A small network was trained on invented records. Each row is its activation on one of them, seen along a few directions.
Here are examples, each followed by its value of one field, L.
The largest differences between rows may come from other fields.
Random noise pushes rows far along 2 fixed directions. That doesn't count. These rows show it; they differ only by the noise:
[ -45  167   -1  290 -211   -2 -147  149 -386  -93  121  -56 -372  133
   76   88  107]
[ 515 -162 -259  212  121  206  555  276 -261  116 -111 -127  -92  323
 -318   74 -264]
[ -51  139  -33  125  -93 -105 -196   -6 -238 -112   97  -67 -216  158
  124   87   32]
[-101  122  -61 -110   54 -270 -320 -239  -33 -153   81  -78  -11  179
  221   85  -50]

[  65  -16 -240  -32  162 -208   -7  -19  -35   80  -96 -145   -8  271
   90  100 -117] -> l12
[  42 -308 -272 -343  558 -272  315 -295  529  150 -196 -369  552  175
   96    5 -194] -> l13
[  68    7  -54 -164   58  -74  -63 -218  329  -20   37    4  365   52
  145   -1   30] -> l7
[-502   53  -83 -531  210 -650 -746 -496  499 -241   74  117  423  -74
  423   66   52] -> l5
[  80 -109   22  665 -338  569  188  505 -422   15  -22  107 -673 -102
 -209 -122   85] -> l3
[-194  293  178  -32 -187 -222 -367 -109  -92  -28  115   28 -234  -28
  324  127  114] -> l11
[-286   57  145  219 -160  -65 -180  109 -153 -176 -143   48 -256 -157
   96   83  142] -> l3
[ 142   87  384 -227 -776  452  -14 -420 -227 -503  649  450  137  136
 -253 -190 -256] -> l1
[ -14   72 -313   71  331  -68  275  -11  120  384 -196 -170  -75 -164
    2  195  -63] -> l2
[ -17  -83 -110   37   25  -83   35  240   28    5  -65   44   42   -4
  -33   21   89] -> l5
[ -95  138 -113   51  192   49   54 -118   34  141   40  -66 -145 -208
  -27  221   33] -> l2
[-105  241  519  -89 -750  277 -271 -418 -271 -440  580  397 -150  -12
    6    3  -50] -> l1
[ 108   69   68  262   55  263  126 -173  -93  -50  122  209  100   64
  -67  -22   40] -> l9
[ 355  -96 -554 -104  324  174  606  112  136  316 -161 -147  178    8
 -399   31 -235] -> l2
[-117 -141 -182  408  123   49  457  437  -77  292 -170 -420 -283    6
    6   73  247] -> l13
[-251  270   53   23 -112  -15 -191  243   40  -92   72   -7 -257   17
  190  -46  247] -> l8
[ -78  -83  -87 -206   87  -82 -266 -117  128   49  -11  -50  125  -39
  169 -102  106] -> l7
[-227  176   26   26 -195  -32 -632 -279    7 -118  174   49   26 -121
  334 -150  185] -> l9
[-198   -9    6  173   -4   28    8  321 -170  168 -159  -46  -32   45
  -35   45   91] -> l4
[-228  198  208  427 -404   -9 -187  248 -437  159  -92   13 -694  -67
  -22   38  521] -> l6
[ 220 -106   42  108 -116  302  151  214 -323   69  -16   -3 -257  -75
 -213 -159  173] -> l6
[ 325 -245  -73    8  199  186  390  259  -15  170 -237  -76  282  146
 -349   55 -171] -> l4
[   0  108   27  373   76 -192  239  404 -142  242 -114  -66 -277 -162
  -56  -95  -47] -> l10
[-116  108 -102   -9  156  -30  170  315  119  143 -180 -117 -174   70
  126   25   95] -> l8
[ 319 -136 -216 -247  138  -95  224 -139  148  136 -188  -60  154  237
 -276  -73  -96] -> l6
[-275  124   27 -348   56 -286 -589 -297  135  -50  -13 -104   68 -186
  540  -10  117] -> l11
[ 116 -210 -175 -267  328 -218  105 -329  491  -81 -348    2  401   26
  -27   72 -436] -> l3
[ 528 -409 -428 -378  579  -23  438 -119  416  272 -277 -210  525  113
 -168 -181 -364] -> l7
[ -83 -166 -174  357  227  -69  482  357   30  387 -272 -454 -196   -7
   88  113  170] -> l13
[ 154 -145  -68  325  -67  151  257  484 -192  123  -63   90 -165  -42
 -209  151   78] -> l5
[ -17  156  245  203 -409  251 -273  141 -402  -88  192   70 -317 -190
  185  -27  241] -> l11
[-353  225   15   57 -178 -276 -486  -71 -222 -120  134  -16 -255  112
  342  103  164] -> l12
[ 538 -297 -193  -15  409  -39  658  206  110  134 -153  -42  297   28
 -484 -130 -354] -> l10
[-285  220  -41  -61  144 -473 -242   -1  138  -30   36  -34   27 -145
  164 -205   16] -> l10
[ -21  113  103  103  127   81  -22 -277   39  -80   97  128  175   43
  131  -29   85] -> l9
[ 381  -33  290  -50 -638  573  414 -167 -358 -257  412  433   63  204
 -371 -123 -338] -> l1
[ 114  -40  -76 -245  119 -162 -119 -316  133 -118   78    5  274  293
  111   62 -197] -> l12
[ -43  -38  -18  -86   25   65  -44   11   47   10  -15   37  304  164
 -153  -71 -158] -> l4
[-235    7   54 -738  378 -415 -669 -687  665 -220  120  -41  423  -35
  483  -82 -136] -> l8

Here are new rows. What is L for each?
[ 449 -157 -202 -125  202   56  318 -100    0 -102   67 -116  177  351
 -285   19 -360] -> l12
[ -89  191   83  322  -82  149  203  495  -99  176  -70  -66 -482   -9
   68   99  187] -> l8
[  -5  181  522 -134 -761  368 -140 -480 -272 -451  635  491  -27   86
  -92  -69 -195] -> l1
[-198  152   84  297    1   -8  -98  -37 -198   40   19   64  -48    9
  287   21  233] -> l9
[-388  167  288 -240  -95 -334 -609 -513   72 -109   69   97 -132   22
  149   23  289] -> l6
[ 177  -86 -143    9   -6    8  209   81  -75  183 -193  -20 -158  141
 -315  -70  139] -> l6
[-431  369  103  402 -243   95 -284  103 -305   48  225    3 -593 -363
  122  241  420] -> l2
[ -57   88  144  217 -127   89  -49   -3   29    6  131   25  -52  -29
  129   74  209] -> l7
[-325  169 -395 -218  382 -351 -107 -245  263  221 -161 -219  103 -186
  258  115   14] -> l2
[  -4   37  106 -123 -131  -93 -170 -199  -14  -36    9   59 -115   61
 -154  -56  207] -> l6
[  -3 -247 -295 -157  331 -244  172   91  196  147 -258   14  261   27
   -7  131 -116] -> l5
[-431  221  301 -131 -142 -175 -673 -231   30 -160  122   74  204  -32
  230   37  102] -> l4
[-329  -59 -133 -391  344 -541 -318 -213  389  -12 -189  -20  354  -23
  358   85   17] -> l5
